Each row below holds a small network's activations on one input, seen along a few directions.
Each table varies a few parts of the input and shows all the possible inputs, shuffled.
Descriptions start from the smaller parts, as in this example, which fits no table here: one of 3 separate values, together with either a single point or one of 11 places around a ring or (one of 4 places along a line, together with one of 8 places around a ring).
Shared parts are said once, and a part with two or three values counts as separate values.

Other details of the inputs vary at random and push rows far along two fixed directions, the same in every table; ignore that.
These rows show it; all are for the same input, with only those details redrawn:
-8	-43	-32	-40	22	-28	-6	-27	-20	-2	13
-13	-2	3	0	5	-3	1	-18	3	3	2
-28	21	36	28	3	-2	20	-27	23	13	-1
6	-10	-23	-15	-4	11	-24	1	-11	-9	-1
-8	-43	-32	-39	21	-28	-6	-27	-19	-2	13
6	-11	-24	-15	-4	11	-23	1	-10	-9	-1
-21	-10	6	-4	15	-19	11	-30	3	7	7
-11	12	11	14	-5	11	-2	-9	11	3	-4

Table:
x1: -7	-17	12	8	12	-27	7	-26	-1	9	24
x2: 7	23	14	10	-10	16	10	37	6	-4	-5
x3: 5	6	19	26	1	-9	7	24	-2	8	2
x4: -7	23	37	21	1	-6	32	-25	29	4	9
x5: 36	2	-47	-12	-25	32	-48	24	-14	-13	-13
x6: -19	33	51	37	-14	14	25	22	12	14	-12
x7: -12	39	36	44	-1	-6	28	9	23	21	-21
x8: -8	24	36	27	4	-7	27	-29	30	9	0
x9: 13	-39	-27	-44	27	-43	21	2	-21	-8	12
x10: 0	-40	-27	-46	19	-26	5	-23	-17	-7	27
x11: 39	22	-36	2	-44	72	-65	53	-8	-25	-22
x12: 40	22	-33	4	-36	60	-51	80	-17	-22	-33
x13: 12	-39	-29	-40	30	-44	16	-1	-19	-2	3
x14: -23	28	50	34	-17	19	16	-11	19	13	1
Q: The inputs of x3 and x1 match in every part but one. If x7 is changed in the same way as x3 into x1, which row does it become?
A: x5
Q: What do these inputs look like to the network?
A: one of 2 separate values, together with either a single point or one of 6 places around a ring
Q: Which other rows does x5 become when the place on the ring of 6 takes its other values? List them by row number.
A: x4, x8, x10, x11, x14

Table:
x15: -47	-35	33	-19	16	-38	33	-25	-26	29	3
x16: 34	-27	-68	-25	-7	-8	-36	19	-34	8	-20
x17: -26	32	39	24	-29	57	-5	44	-3	-2	-26
x18: 23	-3	-48	-39	-1	-8	-11	12	-17	1	-23
x19: 37	-36	-38	-51	1	7	-10	45	-22	-42	13
x20: -58	1	15	-4	42	-44	55	-42	17	26	-11
x21: -48	-36	40	11	45	-47	23	-17	-13	16	31
x22: -10	54	36	37	-44	54	-6	-9	32	16	-14
x23: -73	-14	37	-6	27	-21	31	-73	9	15	7
x24: -69	-27	46	4	34	-42	41	-21	-6	12	17
x25: 27	50	17	37	-48	42	-18	-4	21	5	-3
x26: -43	-24	10	16	57	-52	9	-28	-1	17	1
x27: -15	47	17	20	-32	64	-11	1	28	-4	-11
x28: -23	-29	25	-1	10	-52	43	-26	-16	37	21
x29: -27	-6	18	-24	13	-38	39	-72	12	20	22
x30: 38	40	26	46	-35	40	-12	-1	36	-14	0
x31: -18	-5	2	5	56	-61	29	-27	14	11	17
x32: 2	33	35	49	-13	36	-10	51	14	2	12
x33: -3	-21	21	-2	41	-39	28	-58	29	-7	39
x34: 6	-16	8	-1	29	-65	49	-45	11	23	-9
x35: 31	-42	-45	-26	-12	-2	-32	40	-45	-7	19
x36: 42	-19	-49	-47	2	-7	-7	12	-13	-10	-29
x37: 9	-32	-29	-15	-20	12	-47	-20	-32	3	-1
x38: 31	42	23	14	-43	54	-5	-2	33	-9	-17
x39: -44	7	16	4	48	-60	54	-37	25	9	5
x40: 60	-32	-48	-40	-21	8	-31	-13	-17	-19	7
x41: 36	-21	-65	-59	11	7	-13	24	-15	-32	-27
x42: 9	-32	-62	-44	-5	24	-48	5	-17	-30	18
x43: -8	-23	35	-28	17	-46	64	-27	1	14	11
x44: -18	41	46	67	-14	51	-34	1	29	-1	1
x45: 12	-40	-40	-15	-10	10	-59	-11	-34	-11	10
x46: -21	-14	17	-32	26	-24	47	-65	23	-7	16
x47: 1	49	34	65	-37	41	-16	-6	32	10	4
x48: 19	-32	-50	-25	9	14	-53	1	-14	-19	31
x49: -11	46	33	77	-17	23	-17	20	16	17	-38
x50: 43	-29	-43	-31	-12	-8	-25	39	-41	-16	23
x51: -46	-12	-3	-2	45	-49	34	-27	12	11	1
x52: 47	-38	-27	-33	15	-4	-15	40	-20	-31	27
x53: -9	74	22	34	-15	36	17	23	36	0	-38
x54: -8	-27	-57	-42	10	14	-37	23	-36	-14	-36
x55: -34	-25	9	11	27	-56	20	-43	-14	38	-18
x56: -7	65	29	23	-32	58	3	-3	37	-10	-7
x57: 0	-28	37	2	26	-62	58	-28	3	10	30
x58: 21	-39	-45	-57	-19	11	-24	38	-46	-2	1
x59: 29	49	23	53	5	23	0	31	43	-11	-20
x60: 8	54	51	55	-13	29	6	45	26	-2	15
x61: 16	-22	-42	-64	-4	9	-7	36	-36	-23	9
x62: 27	56	7	45	-30	20	-5	23	17	15	-33
x63: -69	-12	25	15	50	-51	34	-38	10	16	-11
x64: 18	43	23	27	-26	53	-7	7	44	-31	-3
x65: -48	-21	11	-8	31	-47	26	-41	-9	33	-26
x66: -24	34	24	39	-26	60	-34	7	20	-15	-11
x67: 31	-32	-34	-64	-2	11	3	34	-26	-32	2
x68: 22	-28	-47	-52	-1	4	-20	47	-33	-33	20
x69: 25	-26	-67	-20	22	-2	-47	35	-21	-13	0
x70: 28	-25	-36	-58	-16	0	-9	31	-39	-7	6
x71: -19	-9	43	5	13	-62	61	-35	-4	34	26
x72: 19	-18	-56	-47	-3	16	-38	2	-12	-37	22
x73: 1	50	8	32	-28	37	-6	26	19	20	-44
x74: -1	-14	15	12	41	-71	50	-44	19	14	2
x75: 19	51	12	35	-9	34	4	36	41	-23	-33
x76: 6	-38	-45	-48	-19	27	-54	-9	-38	-7	-9
x77: -9	34	59	61	-42	33	-2	29	-3	25	-20
x78: 4	-32	-42	-56	-6	18	-15	40	-39	-15	4
x79: 4	49	35	56	-46	44	-11	-12	28	21	-7
x80: 15	50	22	43	-15	43	-24	7	35	-13	18
x81: -53	-23	30	-6	33	-45	50	-18	2	12	30
x82: 34	-30	-73	-20	2	-9	-45	27	-32	-5	-10
x83: 25	49	16	45	-39	39	-23	2	25	-6	8
x84: 0	-25	41	-4	17	-61	65	-35	0	22	20
x85: 7	-39	-16	-7	-8	-3	-31	30	-46	-2	7
x86: 25	56	6	53	-22	18	-11	30	22	3	-23
Q: What do these inputs look like to the network?
A: one of 3 separate values, together with one of 4 places along a line, together with one of 6 places around a ring
Q: The inputs of x68 and x24 match in every part but the place on the line of 4. If x60 is changed in the same way as x68 into x24, which row does it become?
A: x21
Q: The inputs of x29 and x38 match in every part but the place on the line of 4. If x62 is changed in the same way as x29 into x38, which row does it become?
A: x34
Q: Which other rows does x52 become when the choice among 3 separate values takes its other values? List them by row number.
A: x33, x59
Q: Which other rows does x26 become when the place on the ring of 6 takes its other values? List them by row number.
A: x49, x54, x55, x63, x65
Q: Which other rows does x69 become when the choice among 3 separate values takes its other values? List them by row number.
A: x32, x48

Table:
x87: -13	56	69	61	-9	5	37	-36	55	18	10
x88: -51	-9	28	1	8	-14	18	-42	0	18	1
x89: -3	-17	6	-18	23	-27	21	-45	14	-2	24
x90: 10	31	29	13	-15	13	25	12	21	-5	-4
x91: -17	-32	-14	-10	4	-3	-22	-17	-23	2	1
x92: -34	-22	10	-10	30	-35	19	-13	-12	11	11
x93: 52	-24	-47	-43	-5	14	-26	33	-27	-31	4
x94: -38	12	29	10	7	-10	26	0	2	13	-1
x95: 36	48	-28	15	-40	69	-38	57	4	-17	-45
x96: 5	-25	-6	-13	14	-34	17	15	-18	11	9
x97: -27	-26	1	-8	26	-38	17	-58	5	7	27
x98: 43	31	-6	19	-38	63	-33	86	-4	-18	-25
x99: -17	57	49	63	-24	31	2	32	19	18	-15
x100: 28	-26	-63	-31	6	-6	-33	17	-23	-15	-19
x101: -11	-24	-14	-11	14	-18	-7	11	-24	0	5
x102: -35	40	49	34	-7	13	27	-35	39	13	4
x103: 50	-11	-76	-28	-15	24	-58	45	-29	-16	-26
x104: -24	-38	-16	-31	50	-66	31	-44	-4	13	-1
x105: 14	-60	-42	-47	24	-45	2	16	-38	-7	14
x106: 17	-57	-69	-58	-5	22	-67	17	-50	-20	-4
x107: -2	63	42	56	-33	62	-14	7	41	-1	-12
x108: -21	54	69	55	-14	14	47	23	34	18	-14
x109: -34	-49	-9	-25	26	-43	2	-50	-27	19	16
x110: -10	-6	34	9	23	-47	49	-32	16	6	16
x111: 31	-3	-8	-9	-6	-7	-1	13	-5	-6	7
x112: 15	33	0	28	-29	45	-29	6	12	-1	0
x113: -8	-19	8	-10	26	-41	29	-54	14	0	28
x114: 45	26	-25	-11	-41	61	-39	32	10	-30	-7
Q: The inputs of x102 and x112 match in every part but one. If x94 is changed in the same way as x102 into x112, which row does it become?
A: x99
Q: What do these inputs look like to the network?
A: one of 4 places along a line, together with either a single point or one of 6 places around a ring
Q: Which other rows does x93 become when the place on the ring of 6 takes its other values? List them by row number.
A: x89, x92, x98, x106, x107
Q: A walk changes only the place on the ring of 6. It starts at x101 and steps to x105. List the rest of the walk in order.
A: x110, x113, x97, x91
Q: A walk changes only the place on the line of 4. It starts at x95 and steps to x104. List the rest of the walk in order.
A: x100, x103
